Each row below holds a small network's activations on one input, seen along a few directions.
In each table, some parts of the input vary, and every possible input appears once, in random order.
Descriptions start from the smaller parts, as in this example, which fits no table here: one of 8 places around a ring, together with either a single point or one of 11 places around a ring or (one of 3 separate values, together with one of 4 places along a line).
Shared parts are said once, and a part with two or three values counts as separate values.
(in the rows, 128 means zero)

Other details of the inputs shift rows strongly along two fixed directions, in all tables alike. That doesn't count.
These rows show it; all are for the same input, with only those details redrawn:
[119 106  71 186 148 136 153  85  64  95 192 134 129]
[201 149 164  88 110  60  99 172 194 147  94 138 152]
[ 86 132 183  96 132 145 125 106 135 148  97 151 101]
[105 134 175 100 129 131 123 116 141 145 101 148 111]
[116 105  71 186 148 137 154  85  63  96 192 135 127]
[199 146 157  94 112  62 102 168 187 142 101 138 153]
[186 130 108 138 124  79 122 142 138 117 147 133 153]
[ 86 132 184  97 132 146 125 106 136 149  97 151 101]

Rows:
R1: [156 162 147  94  83 112 119 187 196 144  84 114 161]
R2: [137 164 128  91  82 138 113 171 180 154  74 114 148]
R3: [ 38  80  64 203 154 190 160  55  30  91 204 142  87]
R4: [157 130   8 176 101 142 139 142 100 103 161  96 171]
R5: [179 144  92 148  91  88 132 166 141 105 138  94 170]
R6: [184 113  63 182 150  98 140 121  92  94 188 120 154]
R7: [ 97 115 182  95 156 160 111 123 133 147  96 126  88]
R8: [ 74 134 180  98 122 137 129 106 143 150 102 155 101]
R9: [ 32 109 179 110 145 196 125  85 103 144 100 152  67]
R10: [215 100  54 176 162  78 119 158 107  96 197  87 158]
R11: [154 142 171  92 118  95 110 145 169 147  94 143 131]
R12: [ 96 130 189  92 155 152 126 113 132 149  97 131 100]
R13: [ 23 122 115 163 121 213 178  85  71 112 145 120 108]
R14: [230 118  62 169 158  61 128 156 115 101 194  91 174]
R15: [157 165 139  92  80 119 119 187 197 151  79 115 161]
R16: [ 44 109 185 106 157 196 122  90 106 146  95 144  67]
Question: What is each input in this table made of?
Answer: either one of 6 places along a line or (one of 2 separate values, together with one of 5 places along a line)
Question: Which other rows does R9 become when the choice among 2 separate values takes its other values? List them by row number.
Answer: R11
Question: List by row number the other inputs of the same sort as R4.
Answer: R1, R2, R5, R13, R15

Rows:
R17: [ 39  98 100 159 147 216 147  82  58 114 152 119  90]
R18: [161 112  85 171 147 107 136 100  91 101 178 141 134]
R19: [ 85 147 165 105 110 153 144 125 147 140  95 125 122]
R20: [195 155 132 110  98  64 118 164 174 137 119 131 171]
R21: [148 120  69 165 137 137 138 131  90 106 166  92 149]
R22: [ 85 152 157  99 108 153 137 124 141 147  94 127 120]
R23: [140 122  82 179 119 112 152 118 100 103 181 133 148]
R24: [102 124 181  96 158 147 127 128 136 146 103 118 106]
R25: [206 129 140 111 116  52  98 161 173 128 123 144 144]
R26: [ 83 139 151 102 100 156 126 127 149 142  95 139 113]
R27: [ 94 127 150 102 125 165 110 133 139 149  83 122 108]
R28: [ 40 116 108 163 138 197 166  56  60 118 157 156 102]
R29: [207 128 123 108 135  75  89 176 176 140 112 117 148]
R30: [209 138 135 103 139  73 101 176 169 141 120 103 153]
R31: [188 156 124 119  89  78 117 183 184 128 114 116 165]
R32: [ 95 132 170 101 133 162 132 136 136 142  91 107 116]
R33: [ 83 141 145 105 102 156 123 123 148 146  88 140 114]
R34: [ 94 132 167 106 127 163 123 141 138 144  93 112 107]
R35: [153 104  79 172 143 100 130 104  92 102 174 144 129]
R36: [101 117 167  95 148 151 109 129 139 149 104 130  96]
R37: [141 117  63 172 117 113 143 114  98 107 169 144 146]
R38: [152 106  85 171 160 122 134 129  96 105 181 106 132]
R39: [102 133 185  97 140 125 123 105 128 143 107 148 105]
R40: [193 142 125 112  92  66 109 170 180 133 118 143 163]
R41: [ 90 149 151 102 107 162 131 121 146 145  90 138 119]
R42: [108 127 167  94 155 156 115 125 135 152  98 130 101]
R43: [141 123  84 175 125 112 159 112 100 100 179 128 157]
R44: [100 127 193 102 143 124 131 107 133 135 107 147 107]
R45: [152 109  96 177 145  99 138 108  91  94 186 135 133]
R46: [153 118  63 166 137 144 136 132  93 105 160 105 145]
Question: What is each input in this table made of?
Answer: one of 5 places around a ring, together with one of 6 places around a ring
Question: The inputs of R21 and R22 match in every part but the place on the ring of 5. If R34 is changed in the same way as R21 into R22, which row does it become?
Answer: R31
Question: Which other rows does R45 become when the place on the ring of 6 takes its other values? List them by row number.
Answer: R18, R25, R35, R39, R44
Question: Which other rows does R36 become when the place on the ring of 6 takes its other values? List them by row number.
Answer: R24, R29, R30, R38, R42

Rows:
R47: [203 132 132 165 123  53 151 158 132  84 180  82 172]
R48: [ 26 134 174 112 166 212 170  67  72 150 130 112 102]
R49: [208  91  73 158 153  85  93 189 143 117 160  78 137]
R50: [106 158 223  91  78  95 144 155 184 134  73 136 138]
R51: [210 108 133 163 152  39 121 155 123  86 177 114 151]
R52: [147 139 206  60 162 108  98 142 164 176  80 135 124]
R53: [170 128  53 157  90 105 122 200 161 102 149  89 180]
R54: [100  68  77 217 153 124 155  55  34  65 218 162 102]
R55: [197 151  68 153 100  77 155 148 140 119 155 111 204]
R56: [  7 135 155 130 122 186 161  58  95 145 135 187  79]
R57: [127 171 159  66  82 124  98 135 179 162  50 158 124]
R58: [222 112  65 141 138  61 107 132 126 122 165 156 164]
R59: [117 138 187  71 122 147 102 195 190 158  75  76 117]
R60: [ 22 133 190 123 170 202 182  72  86 134 146 122  89]
R61: [142 140 220  72 167  96 109 146 179 161  96 143 111]
R62: [ 16 126 129 133 105 231 131  74  90 141 103 162  76]
R63: [ 12 146 138 121 123 225 172  67  83 135  91 128 103]
R64: [ 18  72 130 123 147 212 108  90  96 142 113 151  41]
R65: [192 151  84 164 104  67 166 153 154 108 170 120 190]
R66: [119 164 170  80  84 155 118 173 186 154  48 122 146]
R67: [139 133 202  71 136  94  97 126 191 162  87 184 106]
R68: [139 172 194  57 131 139 120 152 168 159  58  92 133]
R69: [151 144 191  63 158 120  91 140 163 168  56 117 110]
R70: [139 155 194  71 122 156 115 179 171 161  60  93 128]
R71: [226 112  79 153 155  96  98 172 126 115 150  95 152]
R72: [200 146  55 150  92  66 123 137 134 125 165 148 182]
R73: [114  73  26 204 155 180 131  74  40  92 189 144 101]
R74: [ 79 102  66 225 106 129 172  63  40  68 218 156 119]
R75: [117  87  22 192 164 163 140  52  30  88 188 148 108]
R76: [176 121  45 155  80  95  90 180 162 107 156 121 156]
Question: What is each input in this table made of?
Answer: one of 5 places around a ring, together with one of 6 places along a line
Question: The inputs of R51 and R49 match in every part but the place on the line of 6. If R47 is changed in the same way as R51 into R49, which row does it become?
Answer: R59
Question: Which other rows does R65 become when the place on the ring of 5 takes its other values? List them by row number.
Answer: R56, R60, R61, R67
Question: Start at R64 and move only the place on the line of 6, one step at a time. The first step leads to R73. Which rows follow, in order?
Answer: R75, R58, R67, R54
Question: Which other rows does R57 become when the place on the line of 6 takes its other values? List them by row number.
Answer: R56, R62, R72, R74, R76
